These are the activations of a small neural network, seen along a few directions. Each row is one input.
Each table varies a few parts of the input and shows all the possible inputs, shuffled.
A made-up example of a description, with smaller parts first: one of 2 separate values, together with either a single point or one of 9 places along a line or (one of 6 places along a line, together with one of 8 places around a ring).
Shared parts are said once, and a part with two or three values counts as separate values.
(in the rows, 128 means zero)

Other details of the inputs vary at random and push rows far along two fixed directions, the same in every table; ignore that.

Rows:
r1: [ 90 168 149 205 157 189 161 215 140 169 196]
r2: [146  85  79  98 133  98 123 106 137 151  92]
r3: [149 123 159 111 125 130 117 105 103 131 119]
r4: [153  57  96 104 140 112 122 101  93 173  98]
r5: [135  52  76 115 139 104 114  92 114 124 106]
r6: [129 171 193 129 106 139 111 120 115 116 131]
r7: [138 180 167 106 104 121 112  95 153 101 118]
r8: [109  41  86 176 178 162 149 208 126 179 195]
r9: [107 119 106 161 160 159 153 189 169 146 195]
r10: [129 180 143 116 111 124 125 110 151 129 121]
r11: [125 164 182 135 108 140 113 118 117 127 114]
r12: [141  86  78 101 139  98 118 116 121 141  82]
r13: [142  56  55 111 121 104 129  99 121 149  97]
r14: [125 174 159 100 112 127 125 124 150 104 128]
r15: [142  55  78 109 148 102 110 107 120 124  94]
r16: [143 136 132 104 122 114 118 110 147 113 111]
r17: [132 171 203  99 102 145 122 100 111 110 107]
r18: [121 192 172 102  78 132 125 100 133  83 121]
r19: [148  68 109 109 136 123 126 100 102 166  86]
r20: [130 178 141 121 102 129 130 110 143 125 124]
r21: [162  56 107  98 132 105 107  88  90 155  89]
r22: [131  52  80  96 144 104 114 111 119 125  97]
r23: [ 84 206 130 199 162 177 163 218 152 134 198]
r24: [129 165 160 124 109  85 153 114 135 125 105]
r25: [101 201 136 195 156 175 161 219 173 134 208]
r26: [134 180 182 129 101 137 113 121 107 125 130]
r27: [120  52  64 184 179 156 156 205 119 202 187]
r28: [110 188 144 126 107 126 125 102 120 109 120]
r29: [137 124 152 123 111 122 105 111 105 136 111]
r30: [153  58  72 112 126 104 116  97 133 143 103]
r31: [118  61  43 184 194 145 151 217 145 164 173]
r32: [131 193 160 123 106 128 117 112 153 111 128]
r33: [135 172 157 123 105 134 123 110 148 103 134]
r34: [119  68  38 176 190 144 162 212 149 177 174]
r35: [145  54 116  96 125 115 112 109  98 149 113]
r36: [ 82 167 124 192 149 185 170 209 152 122 221]
r37: [130 176 206 118  98 138 107 100 118 109 106]
r38: [142  34  96 103 138  68 147 113 129 139 100]
r39: [147  58 104 100 121 100 106  91  96 165  82]
r40: [122 172 151 130 104 134 125 107 129  92 131]
r41: [107 178 162 111 117 132 120 110 123  90 130]
r42: [106 170 155 116 109 132 123 109 123  92 134]
r43: [120 165 139 123 120 121 112 101 119 101 114]
r44: [156  58  78 101 145  98 115 113 129 128  96]
r45: [105 142  95 198 145 170 162 200 152 138 198]
r46: [140  50  60 119 128 104 118  96 115 134 101]
r47: [140  39 120  91 125 112 106  93 105 147  85]
r48: [109  51  51 166 194 150 156 220 146 157 180]
r49: [134 198 174 104 108 120 110 112 132  83 101]
r50: [133 184 165 113  83 128 120  93 133  85 115]
r51: [131 169 181 132 112  96 150 122 143 102 123]
r52: [110 194 149 123 116 127 123 106 121 108 118]
r53: [135 191 153 119 112 122 119 126 137 100 115]
r54: [134  59  68 119 135 101 113  93 111 131 101]
r55: [ 95 171 117 198 165 169 151 211 149 128 191]
r56: [139 180 193 118 104 141 117 100 110 118 101]
r57: [138 163 183 122 106 136 113 117 110 120 132]
r58: [145  48  81  94 126 109 121 100 135 136 112]
r59: [127 175 157 102 115 126 124 130 138  96 124]
r60: [138  70  69 101 117  97 120  79 111 138  84]
r61: [125 171 160 107 112 118 107  84 119  85 106]
r62: [118 159 150 169 134 111 166 167 149 128 154]
r63: [104 149 153 177 163 187 162 209 128 152 214]
r64: [138 166 192 125 117 151 125 113 116 117 118]
Description of these inputs: one of 4 places along a line, together with either a single point or one of 5 places around a ring or one of 10 places around a ring.
Question: The inputs of r54 and r5 match in every part but the place on the line of 4. If r43 is changed in the same way as r54 into r5, which row does it become?
Answer: r61
Question: Start at r63 and move only the place on the ring of 5, one step at a time. The first step leads to r17. Which rows follow, in order?
Answer: r47, r8, r35
Question: Start at r20 and move only the place on the ring of 10, one step at a time. The first step leads to r13. Which rows follow, in order?
Answer: r60, r28, r52, r23, r12, r34, r2, r10
Question: Start at r29 and move only the place on the ring of 5, one step at a time. The first step leads to r26. Which rows follow, in order?
Answer: r21, r56, r11

Rows:
r65: [152  93 110 118 124  94 136 125 139 162 112]
r66: [114 184 180 179 125 189 139 171 122 135 193]
r67: [103 222 173 187 135 178 171 192 159 156 193]
r68: [154 194 190  78  90  81 109  86 125 112  66]
r69: [130 202 148  75  85 122  81  66 119  70  74]
r70: [107 212 180 196 131 194 146 189 135 145 206]
r71: [123 150 215  83  97 127  92  70  83  90  92]
r72: [150 172 205  76  72  80 131  79 143  93  82]
r73: [ 97 200 123 171 149 165 135 182 170 101 174]
r74: [152  41  89 114 140  84 146 129 144 166 115]
r75: [142  84 115 117 150  92 143 147 140 150 114]
r76: [133  53  31 121 138 131 112 116 132 138 125]
r77: [148  82 116 117 139 125 100 110  96 153 100]
r78: [142 114 113 121 145 127 125 128 116 159 104]
r79: [143 102 106 128 132 132 134 123 125 169 120]
r80: [133  24  93 136 163 144 117 146  92 156 132]
r81: [124  84  52 146 146 134 128 140 163 131 146]
r82: [ 96 102  62 139 162 159 130 166 128 119 170]
r83: [143   4  86 123 140 134 116 115  95 162 124]
r84: [112  73  51 120 138 142 125 125 128 123 153]
r85: [151 163 195  81  90 122  83  63  85 101  73]
r86: [102 205 190 176 147 150 178 223 168 117 192]
r87: [115  85  52 172 139 100 157 129 119 154 127]
r88: [134  83  85 113 153  95 130 124 154  90 122]
r89: [104 198 149 166 132 147 161 171 183  77 197]
r90: [111  84 151 143 134 157 130 134 106 137 162]
r91: [121 195 147 112  89  77 117  63 100  93  60]
r92: [148 179 178  77  98 100 109  72 115 125  58]
Question: Describe the family of inputs behind these rows.
Answer: one of 2 separate values, together with either a single point or one of 4 places along a line or one of 9 places along a line
Question: The inputs of r79 and r78 match in every part but the choice among 2 separate values. If r66 is changed in the same way as r79 into r78, which row does it become?
Answer: r85
